A small network was trained on made-up records. Each row is its average activation on records with the value named, seen along a few directions.
Related values have similar rows: they may be neighbours, one step apart, or belong to one group.
Random noise pushes rows far along 13 fixed directions. That doesn't count. These rows show it; they differ only by the noise:
[ 241 -306  238   62    8 -107   29  262 -408   83  233 -131 -450  -94
   21   94   85 -174  216 -187 -298  242   76  258  146 -275  380]
[ -85   16  549  218 -325  200  201 -228 -268  261   66 -315  -47 -182
 -148   70   86 -178 -166  -30  -13 -201  158 -517  360  -28  161]
[ -76 -204 -400 -197  159 -112 -149   95  494  -55 -436  145  165  357
  204  321  281  -20 -119 -191 -365  -92  196 -132  326   15 -296]
[ 222  -44   28  -48  130   70  -66  225 -260   75 -296  179  178 -334
  222   44 -148  -72  176   28 -193   88   23  329  519   82  248]
[ -21  451  378 -200  -88  328 -286  129  -86  284 -290  234  465 -125
  506  102   96  -20 -316 -236 -288  222  -40 -142  145 -212  -16]
[-242 -355  -85 -300   18 -388 -345  349  450   22   38 -437   14  317
  250  217  476   -4  -80 -144 -340  180  163  782 -119 -263  211]
[ 319  349  363  171 -303 -212 -197 -193   18  151 -508 -565   26 -198
 -402 -347 -263 -327 -211  486  339 -138 -165  398    5  366  104]
[  38  212 -123  237  -96   14  313 -506   46 -189  365 -119 -138  108
 -292   96  -18  165 -226   11  248   40 -498 -555 -395 -331 -226]
[  76   22  -94 -314  336 -459 -196 -556  156 -133 -221  204  207    3
  -46   65  -61 -184 -576 -109  -87  281 -397  -55   80  -24  138]
[ 186  177 -295 -613  174  350 -337   33  -39  -78  241 -228   65 -370
 -155   36  179 -108  126  242  -42  230  -49   -7  428  161 -280]
[-327  277 -147 -494   89   19 -194   30  402 -258  548  -40  -41 -117
   94 -163  191  349  -83   40  273  201 -205  -14 -418  -93  -89]
[-140  -58 -261  -83  -53   39  -25  460  564   -8 -107  -35   25  251
  315  238  354  336   52 -215 -150   33   57   65   84 -318 -270]
[-320  331  -90 -309  -30  349 -381 -277  161   58 -143 -229  669 -184
  190  420  371  116 -397   78   61   63 -395 -227  417  -62 -230]
[-157  128  294  176 -188  310  127   49 -278  144  272  -21  119  -54
  337  280  172  156  -65 -240 -184  109 -121 -204  -72 -492  161]
[-138  447   72 -273  132  246   54  -25  -22  -73   71  207  123 -550
  508  112  -83  244 -259   -8   -2   65 -219 -171  230 -229  476]


Values of V:
v9: [   3  221 -150  105   86  155  -55   24 -189  -20 -298  360 -112    8
  344  184 -135  -51 -141  -94 -149  -24 -162  -76  -79 -122  151]
v7: [  70 -131  169 -129   68 -545 -219   -3  476  -88  -97  168 -622  109
 -516 -427   68   25 -154 -233  479  249 -299 -398  -14  188 -420]
v2: [-266  -60 -250  -42   -5  124   -8  119  243 -216  305   27  -27    5
  -48   68  261  428  178  -69  318   27 -215 -293   -6  -77 -391]
v8: [  44  260  185   22  -80  208 -355  314 -156  160 -154  367 -304  304
  131 -215   20 -135   48 -177  -13   72  116 -153 -454  117 -296]
v3: [-258  -99  252  232   24   80  126   65 -489    2   51  227  364 -228
  422   87 -188  188  120   -7  104 -105   14  362  -37    4  615]
v1: [ 172 -206  102  134  268 -116  343 -208 -399    7   87  284 -316 -403
 -270 -242 -452  -61  106   63  280  -35  -25  -63  298  213  448]
v5: [ 219  420 -210 -361   12   69   85  -59  550  162 -301   65  188  142
   77 -223 -205 -200 -407   49 -385   -3  270 -115 -137  -99 -239]
v4: [ 306  541  110  269 -161  398  190  146 -471   -9  110  153  -24  -88
  319  -15 -279   20  122   70 -119   -9    0  -41 -617 -226   76]
v6: [ 120 -325  655  255  -92 -249  254 -254 -426  368   77 -146 -298   89
 -342 -177 -183 -440 -145 -130 -113  -91  489  -79   38   93  429]
v10: [  37  286 -158  337   16 -163  202 -676  -31  -46 -289 -217  236  313
   82  495 -117  -85 -651  122  -36 -173 -394 -108 -391 -373  306]
The values of V form a ring.
Question: List every value one step from v2, in the order listed.
Answer: v7, v4
Question: List every value one step from v1, in the order listed.
Answer: v8, v6
Question: What is the length, in steps, of the shortest route from v9 to v3?
Answer: 5

Values of B:
b8: [  71   55  143 -253 -134 -307 -267  559  556   15 -296 -618 -340 -255
  202   20  308   91 -138   57   60   83  -41  660  304 -158  365]
b5: [-660 -269   87  -99 -109 -491 -158 -278  734 -241  -39   97 -102  589
 -117  -67  401  142 -335 -290  293 -301  175 -705 -356  284 -293]
b9: [  26  -89 -314  204   -8  133  170 -165  -36  -19   13  300  864  170
 -112 -130 -248   87  307  107 -133   73  -95  194 -203   99 -576]
b6: [ -34  219  731  135 -234   12   35 -467 -244  525 -169  -14  500  247
  -55 -272 -269 -493 -540 -104 -306  -32  405  -59 -441   15  129]
b3: [-319  -78 -317  -60   40  -79  396  288  763 -146   65  -93 -386  211
  256   45   91  311  -17    6  -36 -458  635  -56 -134  -70  231]
b1: [ 320  -97 -471  379  -51 -302  296  423  755 -103 -667 -169 -726  333
 -132  423  201  404  -13 -111  348 -198 -307 -267  441 -325 -344]
b2: [ -43   86 -236  -98  127  680 -240  152 -451   43  156  297  -60  168
  395  468  318 -135  162 -227 -493  -17  153 -502   26 -140 -286]
b7: [-350  232 -474   -6  -29  -24 -347  356  300 -349 -199 -108  -62  140
  451  -10   21  159  240  387    9 -395   62  688 -565  251  179]
b4: [ 119 -499 -157  -39  139 -354  533 -284   53 -102  441  -83   29  348
 -256  -76 -118 -198   71  -48 -408  -68  580  -27 -256  -59   89]
b10: [ -62  625  -95 -258 -129  529 -234  134  -60  128  -37  -26  495  -64
  450 -162 -182 -126  -16  320 -351 -111  261  470 -511   38   61]
The values of B form a ring.
Question: Going along B from b9 by way of its neighbour b7, in what order are b5, b6, b3, b4 met?
Answer: b6, b3, b4, b5
Question: What is the length, in steps, of the shortest route from b2 to b1?
Answer: 3
